Each row below holds a small network's activations on one input, seen along a few directions.
Each table varies a few parts of the input and shows all the possible inputs, shuffled.
Descriptions start from the smaller parts, as in this example, which fits no table here: one of 5 places around a ring, together with either a single point or one of 9 places around a ring or (one of 2 separate values, together with one of 6 places along a line).
Shared parts are said once, and a part with two or three values counts as separate values.

Other details of the inputs vary at random and push rows far along two fixed directions, the same in every table; ignore that.

Table:
r1: [ -1 -15  24  -9  -8   0   3  20 -13 -21  -2]
r2: [ 15  15 -20 -12  13 -25   2   2 -23   9   0]
r3: [-23 -16  23   7  -9  24  -6 -14  19  -6   6]
r4: [ -9 -24  13   5  -3   5  -4  10   6 -20  -9]
r5: [  3 -16   9   0  -5  -5  -5  18  -5 -18 -16]
r6: [ 21  13 -26  -6  11 -25   1   9 -16   6 -11]
r7: [-12   9 -16   8  -6  30  -2 -27  41  20  15]
r8: [ -8   1 -22  13  -1  20  -9 -21  39  13   0]
r9: [-10  -8  -2   9  -5  19  -5 -12  26   1  -6]
r10: [ -2 -16  19  -7  -1  -5   5  18 -17 -23   2]
r11: [ 14  15 -32   0  11 -13   0  -5   1  14  -5]
r12: [ 17  19 -14  -6  10 -27   2   4 -23  13   4]
r13: [-20 -10  14  13  -6  21  -4 -17  20   1  11]
r14: [ -9   7 -15  14  -4  33  -9 -23  39  23   8]
r15: [ -1   3 -13   5   2   5   0 -11  13   7  -6]
r16: [-10  -9  -6  11  -6  20  -9 -11  32   1  -6]
r17: [ -3  -9  26   1  -2  -7   3  12 -16 -15   3]
r18: [-13   5 -12  11  -9  33  -3 -24  45  18  15]
r19: [ 11  15 -26  -2   9  -9   4  -1  -1  12  13]
r20: [ 20  17 -21  -7   8 -23   6   4 -20   9 -14]
r21: [ -2  -8  19  -7  -5  -2   4  14 -12 -15  -2]
r22: [ 17  20 -16  -8  10 -25   7   5 -22  10   6]
r23: [ 11  14 -23  -1  10 -13   5  -8  -6  12  -7]
r24: [-18   7  -3  14  -9  28  -7 -29  37  23  12]
r25: [-9  1 12  8 -6 10 -1 -7 10  5  7]
r26: [ -3  -9  25  -4  -6  -3   4  13 -14 -14   0]
r27: [ 15  18 -21  -9  13 -23   8   6 -22   6   7]
r28: [ 15  15 -22  -1  10  -7  -3   2  -4  15   3]
r29: [-2  3 -8  3 -3 12  0 -7 19  6 12]
r30: [ -5 -16  36  -3  -7  -6   0  17 -19 -19  -3]
r31: [ 12  26 -26  -1   7 -11   4 -10  -1  23  10]
r32: [ 18  22 -13  -4   8 -26   4   8 -22  15   4]
r33: [ -8 -17  23   4  -6  18  -6   8   7 -12  -2]
r34: [ 4 -7 12 -2 -2  2 -4 16 -9 -7 -5]
r35: [ -8   7 -21  12  -1  22  -4 -28  36  19  -2]
r36: [ -9   6 -24  13   2  20  -2 -28  33  18   1]
r37: [-25 -19  24   5 -15  32  -7 -15  24  -7  -1]
r38: [  2 -10  15  -6  -5  -2   3  17  -8 -15   3]
r39: [-19 -28  47   4 -10  10  -2   8  -5 -27   1]
r40: [ 14  12 -10 -10  10 -26   1   7 -27   5   1]
r41: [  8  18 -19  -4   5 -10  -2  -8  -6  20   4]
r42: [  1  -9  12  -8  -1  -4   4  14 -12 -15   3]
r43: [ -1 -15  24  -9  -7  -1   4  19 -13 -21  -2]
r44: [ -5 -15  35  -5  -9  -2   4  19 -18 -21  -3]
r45: [  9  21 -21  -1   8 -12   5  -8  -5  17  11]
r46: [-15  -8   2  10  -3  19   2 -18  20   0  -4]
r47: [  1 -13  19  -4  -3  -7   5  12 -16 -19 -17]
r48: [ -9   3   0   3  -4  11  -5 -15  13  11   5]
r49: [-4 -2  0  2 -8 15  0 -2 17  2  8]
r50: [  2 -14  12  -2  -4  -5  -1  16 -10 -17 -17]
r51: [-13   5 -11   7  -6  29  -2 -24  38  15  14]
r52: [ 20  10 -17  -7   7 -24   3  12 -22   2 -15]
r53: [ -6 -17  31  -7  -5  -5  -1  14 -19 -19  -4]
r54: [ -3   3  -8   5   0   8   2 -15  13   7  -7]
r55: [  9  19 -28  -6   9 -10  -1 -13  -2  20   4]
r56: [ 17  19 -20 -10  12 -23   7   7 -21   7   5]
r57: [ 16  16  -5  -5   8 -27   5  11 -26   7   4]
r58: [ -5 -16  38  -1  -5  -6   3  18 -20 -23   0]
r59: [ -5 -11  18  -8  -6   0  -2   8 -13 -12  -7]
r60: [ -7  12 -23  14   2  29  -8 -27  39  26  12]
r61: [ 15  16 -32   0   8 -12  -1  -4   1  15  -8]
r62: [ -6 -17  34   1  -2  -8   4  17 -23 -24   2]
r63: [ -7 -18  26  -5   0  -8   1  13 -22 -21  -1]
r64: [ 12  13 -24   1  13  -7  -2   1  -5  14   6]
r65: [ -7   5  -2   2  -6  15   1 -10  16   8   6]
r66: [  2 -15   8  -2   3 -10   2  15 -14 -18 -12]
r67: [ 14  14 -24  -2   6 -12   1  -2  -4  11 -10]
r68: [ -5 -15  29  -3  -2  -7   6  16 -22 -24   2]
r69: [-19 -23  32  -2 -12  18  -5   0   5 -18  -4]
r70: [ -7 -18   8   6  -5   9  -7   4  14 -14 -10]
r71: [ 19  11 -15 -10   9 -23   6  15 -20   0   7]
r72: [-20 -12  20   5 -11  27   0  -9  22  -8   6]
r73: [-20  -9  19  11  -9  23  -5 -17  23   1   9]
r74: [ 22  11 -29  -5   9 -26  -3  12 -13   5 -11]
r75: [ 13  13 -24  -2   7 -13   1  -2  -4  11  -9]
r76: [-20 -30  37  -2  -8  13  -2   5  -3 -26  -3]
r77: [ 16  15 -11 -12   8 -22   7  12 -23   3   2]
r78: [ 13  16 -22  -2   6 -12   4  -6  -6  13 -11]
Description of these inputs: one of 6 places along a line, together with either a single point or one of 4 places along a line or one of 8 places along a line.
Question: The inputs of r10 and r42 match in every part but the place on the line of 6. If r46 is changed in the same way as r10 into r42, which row does it become?
Answer: r23
Question: The inputs of r26 and r68 match in every part but the place on the line of 6. If r30 is changed in the same way as r26 into r68, which row does it become?
Answer: r13
Question: Change only the place on the line of 6 in r34. List by row number the other rows that result.
Answer: r14, r28, r33, r60, r64
Question: Change only the place on the line of 4 in r4. List by row number the other rows that result.
Answer: r36, r46, r66
Question: Which other rows agree with r32 in the place on the line of 6? List them by row number.
Answer: r1, r5, r20, r24, r34, r41, r44, r49, r50, r52, r59, r65
Question: Which other rows agree with r58 in the place on the line of 6? List them by row number.
Answer: r9, r22, r28, r29, r35, r40, r51, r54, r55, r70, r72, r73
Question: Change only the place on the line of 8 in r71. List by row number the other rows that result.
Answer: r2, r3, r17, r39, r42, r45, r56

Table:
r79: [  2  17 -28   3   7   7  -3  -8  22  18  36]
r80: [ 18  30 -31  -1   3  -4   0   5   6  27  25]
r81: [ 19  -4  -7 -11  15 -36   7  24 -40 -18 -13]
r82: [ 18  27 -37  -3  20 -37   8 -10 -25  20  -6]
r83: [ 32  33 -39 -11   9 -23   0  21 -14  24  23]
r84: [  3 -11  23  -9  -9  -1   5  24 -13 -19  -3]
r85: [-18   1  -2   8  -2  22   4 -25  27   8  17]
r86: [ -8 -13   9   1 -14  24  -3   5  23  -9  -4]
r87: [ -3 -19  17   8  -9   9  -6   8  10 -15 -23]
r88: [-21  -9   5  10  -5  25   2 -24  27  -1   5]
r89: [-11 -21  36  -6  -1 -20   1   6 -36 -23 -16]
r90: [-12   5   3   7 -12  28   1 -15  29  12   7]
r91: [ 12 -17  31 -11  -4 -24   5  36 -39 -32 -27]
r92: [ 10  31 -27  -8  15 -25   5 -23 -20  32  13]
r93: [ -5  -8  35  -4   1 -11   7  12 -26 -15  18]
r94: [  1   1  20  -7  -6  -2   5  10 -16  -5  -2]
r95: [-23   1   4   7  -4  17  -2 -38  18  14   5]
r96: [ 17  28 -41  -6  16 -20   9  -8  -6  21  16]
r97: [-18 -15   8   3  -5  24   1  -7  25 -11  15]
r98: [ 13   6   6 -14  11 -35  13  14 -44  -9   3]
r99: [-25 -11  15  10  -7  23   3 -27  22  -1   4]
r100: [-15  -1   4   9 -13  31  -1 -19  33   7  -2]
r101: [  7 -18  28 -14 -10  -6   3  38 -22 -29  -4]
r102: [ 22  16 -58   1  24 -17  -6  -3   1  18  -5]
r103: [  3  20 -27   4   8   3   0 -11  17  20  35]
r104: [ 12 -28  17  -6  -4  -9  -7  37 -14 -31 -27]
r105: [  1  -3  39  -5  -6  -5   4  23 -28 -11   8]
r106: [-16  -1   7  10  -4  22   0 -13  25   4  30]
r107: [-15 -11  10  17 -12  26  -8 -16  34   1 -18]
r108: [ 22  34 -28  -9  11 -34  -1  -7 -27  28 -15]
r109: [-17 -20  -4  16   0  26  -9 -15  32  -6  -7]
r110: [ -3 -15  38  -3  -6 -18  -8  14 -29 -18 -31]
r111: [ -5 -16  14  -5 -14  19  -3  18  14 -15   5]
r112: [ 27  25 -50 -11   7 -13  -1   7   3  22   1]
r113: [ -1 -21  10   4   5 -10  -1  13 -15 -23 -18]
r114: [-11 -24  16  -2  -3  11   2   9   4 -26   0]
r115: [ 11  36 -13  -3   6  -7  -4 -12 -12  39  19]
r116: [-16   6   4  12  -2  21   1 -22  26  12  32]
r117: [  8  26 -32  11   5  -4  -5 -25  17  33 -14]
r118: [-22   0  18   6 -14  28  -7 -27  22  11  -5]
r119: [  7 -15  17  -5  -6  -7   1  23 -13 -22 -20]
r120: [ -8 -20   4   5 -13  30 -10   2  34 -10  -9]
r121: [ 21  32 -34  -2  10 -22   2 -10  -9  27 -12]
r122: [-18 -12 -11  13  -2  31  -5 -21  40   1   2]
r123: [-12 -25   3   4  -1  20  -6   2  18 -19  -4]
r124: [ 19  12   3  -9   1 -19   4  29 -26   1  14]
r125: [ 25  25 -48 -14  20 -27   4   8 -13  14  17]
r126: [ 16  -3  -4  -4  16 -41   5  20 -43 -14 -20]
r127: [-21 -14   6   9  -6  29   1 -18  30  -6   6]
r128: [ 16  25 -43   1  18 -23   6 -15  -8  21  -2]
r129: [-18  13   7   9  -1  16  -4 -36  16  27  30]
r130: [-15   1  -2  12   3  -4  -7 -29   4  14 -10]
r131: [ -6 -15  20  -1 -14  16   1   9   9 -15  -9]
r132: [ 17 -25  25 -16  -4 -22   1  47 -36 -38 -25]
r133: [  6 -18   8   2  -5   2  -7  17   4 -16 -23]
r134: [-18  -2  13   9 -14  30  -1 -21  29   7  -5]
r135: [  4 -10  41  -7  -9  -7   5  34 -29 -21   7]
r136: [ 20  21 -53  -9  19 -16   2  -2   0  16   9]
r137: [ -7 -24  30   3   2 -20   3  13 -30 -28 -23]
r138: [-21  -2  28   4 -14  28  -5 -20  16   9   3]
Question: Describe the family of inputs behind these rows.
Answer: one of 2 separate values, together with one of 5 places along a line, together with one of 6 places along a line
Question: The inputs of r125 and r111 match in every part but the choice among 2 separate values. If r123 is changed in the same way as r125 into r111, which row does it become?
Answer: r120
Question: The inputs of r136 and r112 match in every part but the choice among 2 separate values. If r81 is changed in the same way as r136 into r112, which row does it become?
Answer: r119
Question: Change only the place on the line of 5 in r116. List by row number the other rows that result.
Answer: r85, r88, r126, r128
Question: Change only the choice among 2 separate values in r86. List by row number the other rows that result.
Answer: r114
Question: A walk changes only the place on the line of 6. It starts at r79 and steps to r103. List the rest of the walk in order.
Answer: r106, r116, r93, r129
Question: A walk changes only the place on the line of 6. It starts at r102 and steps to r109. List the rest of the walk in order.
Answer: r113, r126, r137, r130
Question: Change only the place on the line of 5 in r108. List by row number the other rows that result.
Answer: r110, r115, r118, r138
Question: Change only the choice among 2 separate values in r91. List by row number the other rows that result.
Answer: r128
